Look-ups in named tables: a row name and a column name give one cell, copied from the table.

Viz =
,Nopapi,Fet,Kugek,Katemo,Kes,Gimi,Zevi,Gev
Vanake,30.7,97.1,48.6,-17.5,55.0,70.4,-15.4,32.2
Todudak,55.4,-8.5,40.1,-17.8,31.3,-31.4,-97.7,-5.2
Ruribiz,-13.7,35.7,17.4,62.9,7.3,8.7,30.4,14.2
Dobuvor,25.4,59.4,52.3,66.3,54.6,37.3,45.9,-26.5
Der,43.6,80.4,11.6,55.4,-21.8,11.1,14.6,3.7
Bam,-21.4,-42.4,35.3,-16.4,-8.8,63.3,34.5,-77.5
Torabe,5.7,-23.5,-13.2,32.8,-6.6,67.0,-34.4,-3.4
Fekoz,-30.6,23.1,62.9,88.0,-3.3,25.4,-7.7,28.4
Bagono,32.9,27.4,-80.7,68.4,26.9,26.9,-34.1,-8.0
Gad,39.4,35.2,1.6,-39.6,-38.5,-29.6,52.9,-11.2
Vek,-10.4,26.9,25.6,-32.0,2.0,-15.6,21.5,25.8
Vup,58.6,-18.4,64.2,54.2,24.3,-32.7,70.8,73.9
Fot,-35.0,28.2,-14.9,20.4,74.8,-17.5,75.6,-6.6

Fot, Gev -> -6.6
Bagono, Nopapi -> 32.9
Bam, Katemo -> -16.4
Fekoz, Katemo -> 88.0
Der, Nopapi -> 43.6
Gad, Zevi -> 52.9
Ruribiz, Gev -> 14.2
Fot, Zevi -> 75.6
Der, Fet -> 80.4
Ruribiz, Kugek -> 17.4
Dobuvor, Gev -> -26.5
Dobuvor, Fet -> 59.4
Vek, Katemo -> -32.0
Fot, Gimi -> -17.5
Fot, Nopapi -> -35.0

Gusa.tsv
	Zap	Sakifuv	Tave	Gure
Suvafar	528	416	726	406
Sigumo	787	733	393	545
Tuzap	477	385	440	519
Giv	516	605	492	565
Bik	32	883	636	343

What is the Zap of Tuzap in Gusa?
477
What is the Gure of Giv in Gusa?
565
What is the Zap of Suvafar in Gusa?
528
What is the Gure of Sigumo in Gusa?
545
What is the Sakifuv of Suvafar in Gusa?
416
What is the Sakifuv of Tuzap in Gusa?
385
What is the Gure of Tuzap in Gusa?
519
What is the Sakifuv of Bik in Gusa?
883
What is the Tave of Suvafar in Gusa?
726
What is the Sakifuv of Sigumo in Gusa?
733
Which row has the largest Gure? Giv

Table Kuf
fields: Luzuke, Nubabu
Lanatuz: [180, 11]
Foro: [165, 150]
Pano: [149, 205]
Fareluf: [150, 164]
Venub: [182, 149]
Pap: [133, 181]
Lon: [188, 247]
Dom: [133, 158]
Sev: [163, 137]
Gifal: [168, 43]
Fodivil: [180, 162]
Biti: [126, 103]

Pap, Nubabu => 181
Sev, Luzuke => 163
Gifal, Luzuke => 168
Fareluf, Luzuke => 150
Fodivil, Luzuke => 180
Dom, Luzuke => 133
Biti, Nubabu => 103
Lon, Luzuke => 188
Lanatuz, Luzuke => 180
Sev, Nubabu => 137
Biti, Luzuke => 126
Pano, Nubabu => 205
Fareluf, Nubabu => 164

Table Sif
|  | Zilolez | Der | Kizer |
|---|---|---|---|
| Vob | -16.855 | 20.205 | -34.650 |
| Gipufed | -30.787 | -11.382 | -46.826 |
| Vor | -8.664 | -13.626 | -8.012 |
| Vodimu | -4.610 | 16.734 | 80.990 |
| Kimabip | -25.972 | -23.497 | 8.033 |
| Vigi | -3.195 | 19.635 | 24.981 |
| Vofon | -9.831 | -24.952 | -4.262 |
| Vasi | -2.229 | 33.843 | 26.857 |
| Bufa | -14.678 | 61.581 | 63.455 |
| Nugumod | -3.733 | 10.472 | -31.019 |
| Mukeda | -20.236 | -29.029 | -10.232 |
| Pegomoz | -33.373 | -20.595 | -50.907 |

Kizer of Gipufed is -46.826
Der of Kimabip is -23.497
Zilolez of Mukeda is -20.236
Der of Pegomoz is -20.595
Der of Vigi is 19.635
Zilolez of Vodimu is -4.610
Der of Vor is -13.626
Kizer of Mukeda is -10.232
Zilolez of Bufa is -14.678
Kizer of Kimabip is 8.033
Zilolez of Vasi is -2.229
Der of Bufa is 61.581
Kizer of Vofon is -4.262
Zilolez of Gipufed is -30.787
Kizer of Vasi is 26.857
Der of Vasi is 33.843
Kizer of Bufa is 63.455
Which row has the largest Kizer? Vodimu

Vezode
cols = Nafe, Daru, Suvu
Pegep: [51.1, 4.4, 37.5]
Teku: [43.8, 40.6, 46.6]
Siro: [7.7, 46.7, 46.6]
Debosed: [51.1, 34.6, 83.3]

Nafe of Debosed = 51.1
Nafe of Teku = 43.8
Suvu of Teku = 46.6
Suvu of Debosed = 83.3
Daru of Siro = 46.7
Suvu of Pegep = 37.5
Nafe of Siro = 7.7
Daru of Debosed = 34.6
Suvu of Siro = 46.6
Daru of Pegep = 4.4

Popop
columns: Valus, Gul
Ledavut: [-2.131, 5.823]
Ruz: [4.115, 5.940]
Dep: [0.607, 0.666]
Bezolek: [-1.841, -3.420]
Roto: [4.356, -5.298]
Fule: [-3.179, 5.397]

Ruz, Gul => 5.940
Dep, Valus => 0.607
Fule, Valus => -3.179
Dep, Gul => 0.666
Bezolek, Valus => -1.841
Roto, Valus => 4.356
Ledavut, Gul => 5.823
Roto, Gul => -5.298
Ruz, Valus => 4.115
Which row has the largest Gul? Ruz

Dododid =
|  | Miza | Gad | Lukipu | Fozu | Gep |
|---|---|---|---|---|---|
| Mos | 69 | 50 | 77 | 81 | 18 |
| Lor | 88 | 45 | 7 | 6 | 32 |
| Dur | 64 | 54 | 69 | 92 | 23 |

What is the Gad of Lor in Dododid? 45
What is the Fozu of Lor in Dododid? 6
What is the Gad of Mos in Dododid? 50
What is the Gad of Dur in Dododid? 54
What is the Miza of Lor in Dododid? 88
What is the Miza of Mos in Dododid? 69
What is the Gep of Dur in Dododid? 23
Which row has the largest Miza? Lor

Fam
cols = Godab, Tadep, Gugubi, Pip, Sur, Zemu, Sizagos
Regepez: [4477, 4650, 2551, 4834, 5783, 5322, 8549]
Votogol: [4928, 5337, 4197, 5145, 7654, 7268, 4810]
Zeg: [4630, 5644, 4928, 3879, 5962, 7829, 3934]
Tanu: [4427, 5726, 5475, 5088, 5707, 6453, 2736]
Fen: [5077, 6329, 6842, 5553, 6889, 6512, 2877]
Kare: [5744, 5017, 6894, 3739, 6868, 6082, 1989]
Muviv: [5193, 5246, 7153, 3759, 5882, 5396, 1516]
Notera: [5921, 5383, 7558, 4979, 5474, 6200, 1354]
Zofim: [4900, 5866, 8262, 5067, 5286, 5337, 1727]
Favi: [4575, 5870, 8770, 4594, 4719, 4734, 298]
Tete: [5606, 6247, 7985, 4771, 4990, 4714, 1596]
Dur: [5331, 4666, 9252, 3390, 6887, 6020, 1342]

Dur, Gugubi => 9252
Notera, Sizagos => 1354
Favi, Gugubi => 8770
Fen, Sizagos => 2877
Votogol, Godab => 4928
Kare, Zemu => 6082
Kare, Sizagos => 1989
Zeg, Godab => 4630
Row with the largest Sur: Votogol

Kisotu
         Peg  Dum  Nez  Vum  Fuva  Soli  Mok  Mabu
Kugur    210  193  148   67    22   122  165   231
Pep      229  192  168   61    29   144  149   207
Fovamiz  187  190  136   87    32   112  173   239
Sori     167  182  129  110    60   110  172   239

Fovamiz, Fuva: 32
Kugur, Fuva: 22
Fovamiz, Soli: 112
Fovamiz, Mabu: 239
Kugur, Peg: 210
Pep, Vum: 61

Nudibap =
         Ruto  Fole  Vafim  Tep  Lova  Kuresul  Degese  Kuron
Zalasa    228   110    149  143   185       14      44     95
Sonavof    78   134    129  172   129      110     176    137
Vut       134   166    193  174   171      151     152    102
Ven       166   234    109  150   103       96     149    116
Toref     127    46    152   83   109      190     160     55
Bug       113    78    100  110    90      167      71    128
Dap        67    93    206  173   103      111     131    157
Kikib     180   119     36  195   183      119      94     70
Rol       179   104    122   84   132       62     218    135
Dugivu    124   152    142   73   131       87     154    180
Ragol     172    83    157  174   159      107     185    155
Perufan    52   161     96  118   204      124     199    127
Puzez     154   192    207   65   147      105     115    147

What is the Kuresul of Puzez in Nudibap?
105
What is the Tep of Ven in Nudibap?
150
What is the Tep of Bug in Nudibap?
110
What is the Degese of Sonavof in Nudibap?
176
What is the Kuron of Rol in Nudibap?
135
What is the Fole of Vut in Nudibap?
166
What is the Kuresul of Zalasa in Nudibap?
14
What is the Ruto of Bug in Nudibap?
113
What is the Fole of Kikib in Nudibap?
119
What is the Tep of Zalasa in Nudibap?
143
What is the Ruto of Puzez in Nudibap?
154
What is the Vafim of Kikib in Nudibap?
36
What is the Vafim of Dap in Nudibap?
206
What is the Kuron of Puzez in Nudibap?
147
What is the Ruto of Toref in Nudibap?
127
What is the Tep of Toref in Nudibap?
83
What is the Fole of Bug in Nudibap?
78
What is the Ruto of Dap in Nudibap?
67
What is the Kuron of Vut in Nudibap?
102
What is the Lova of Vut in Nudibap?
171

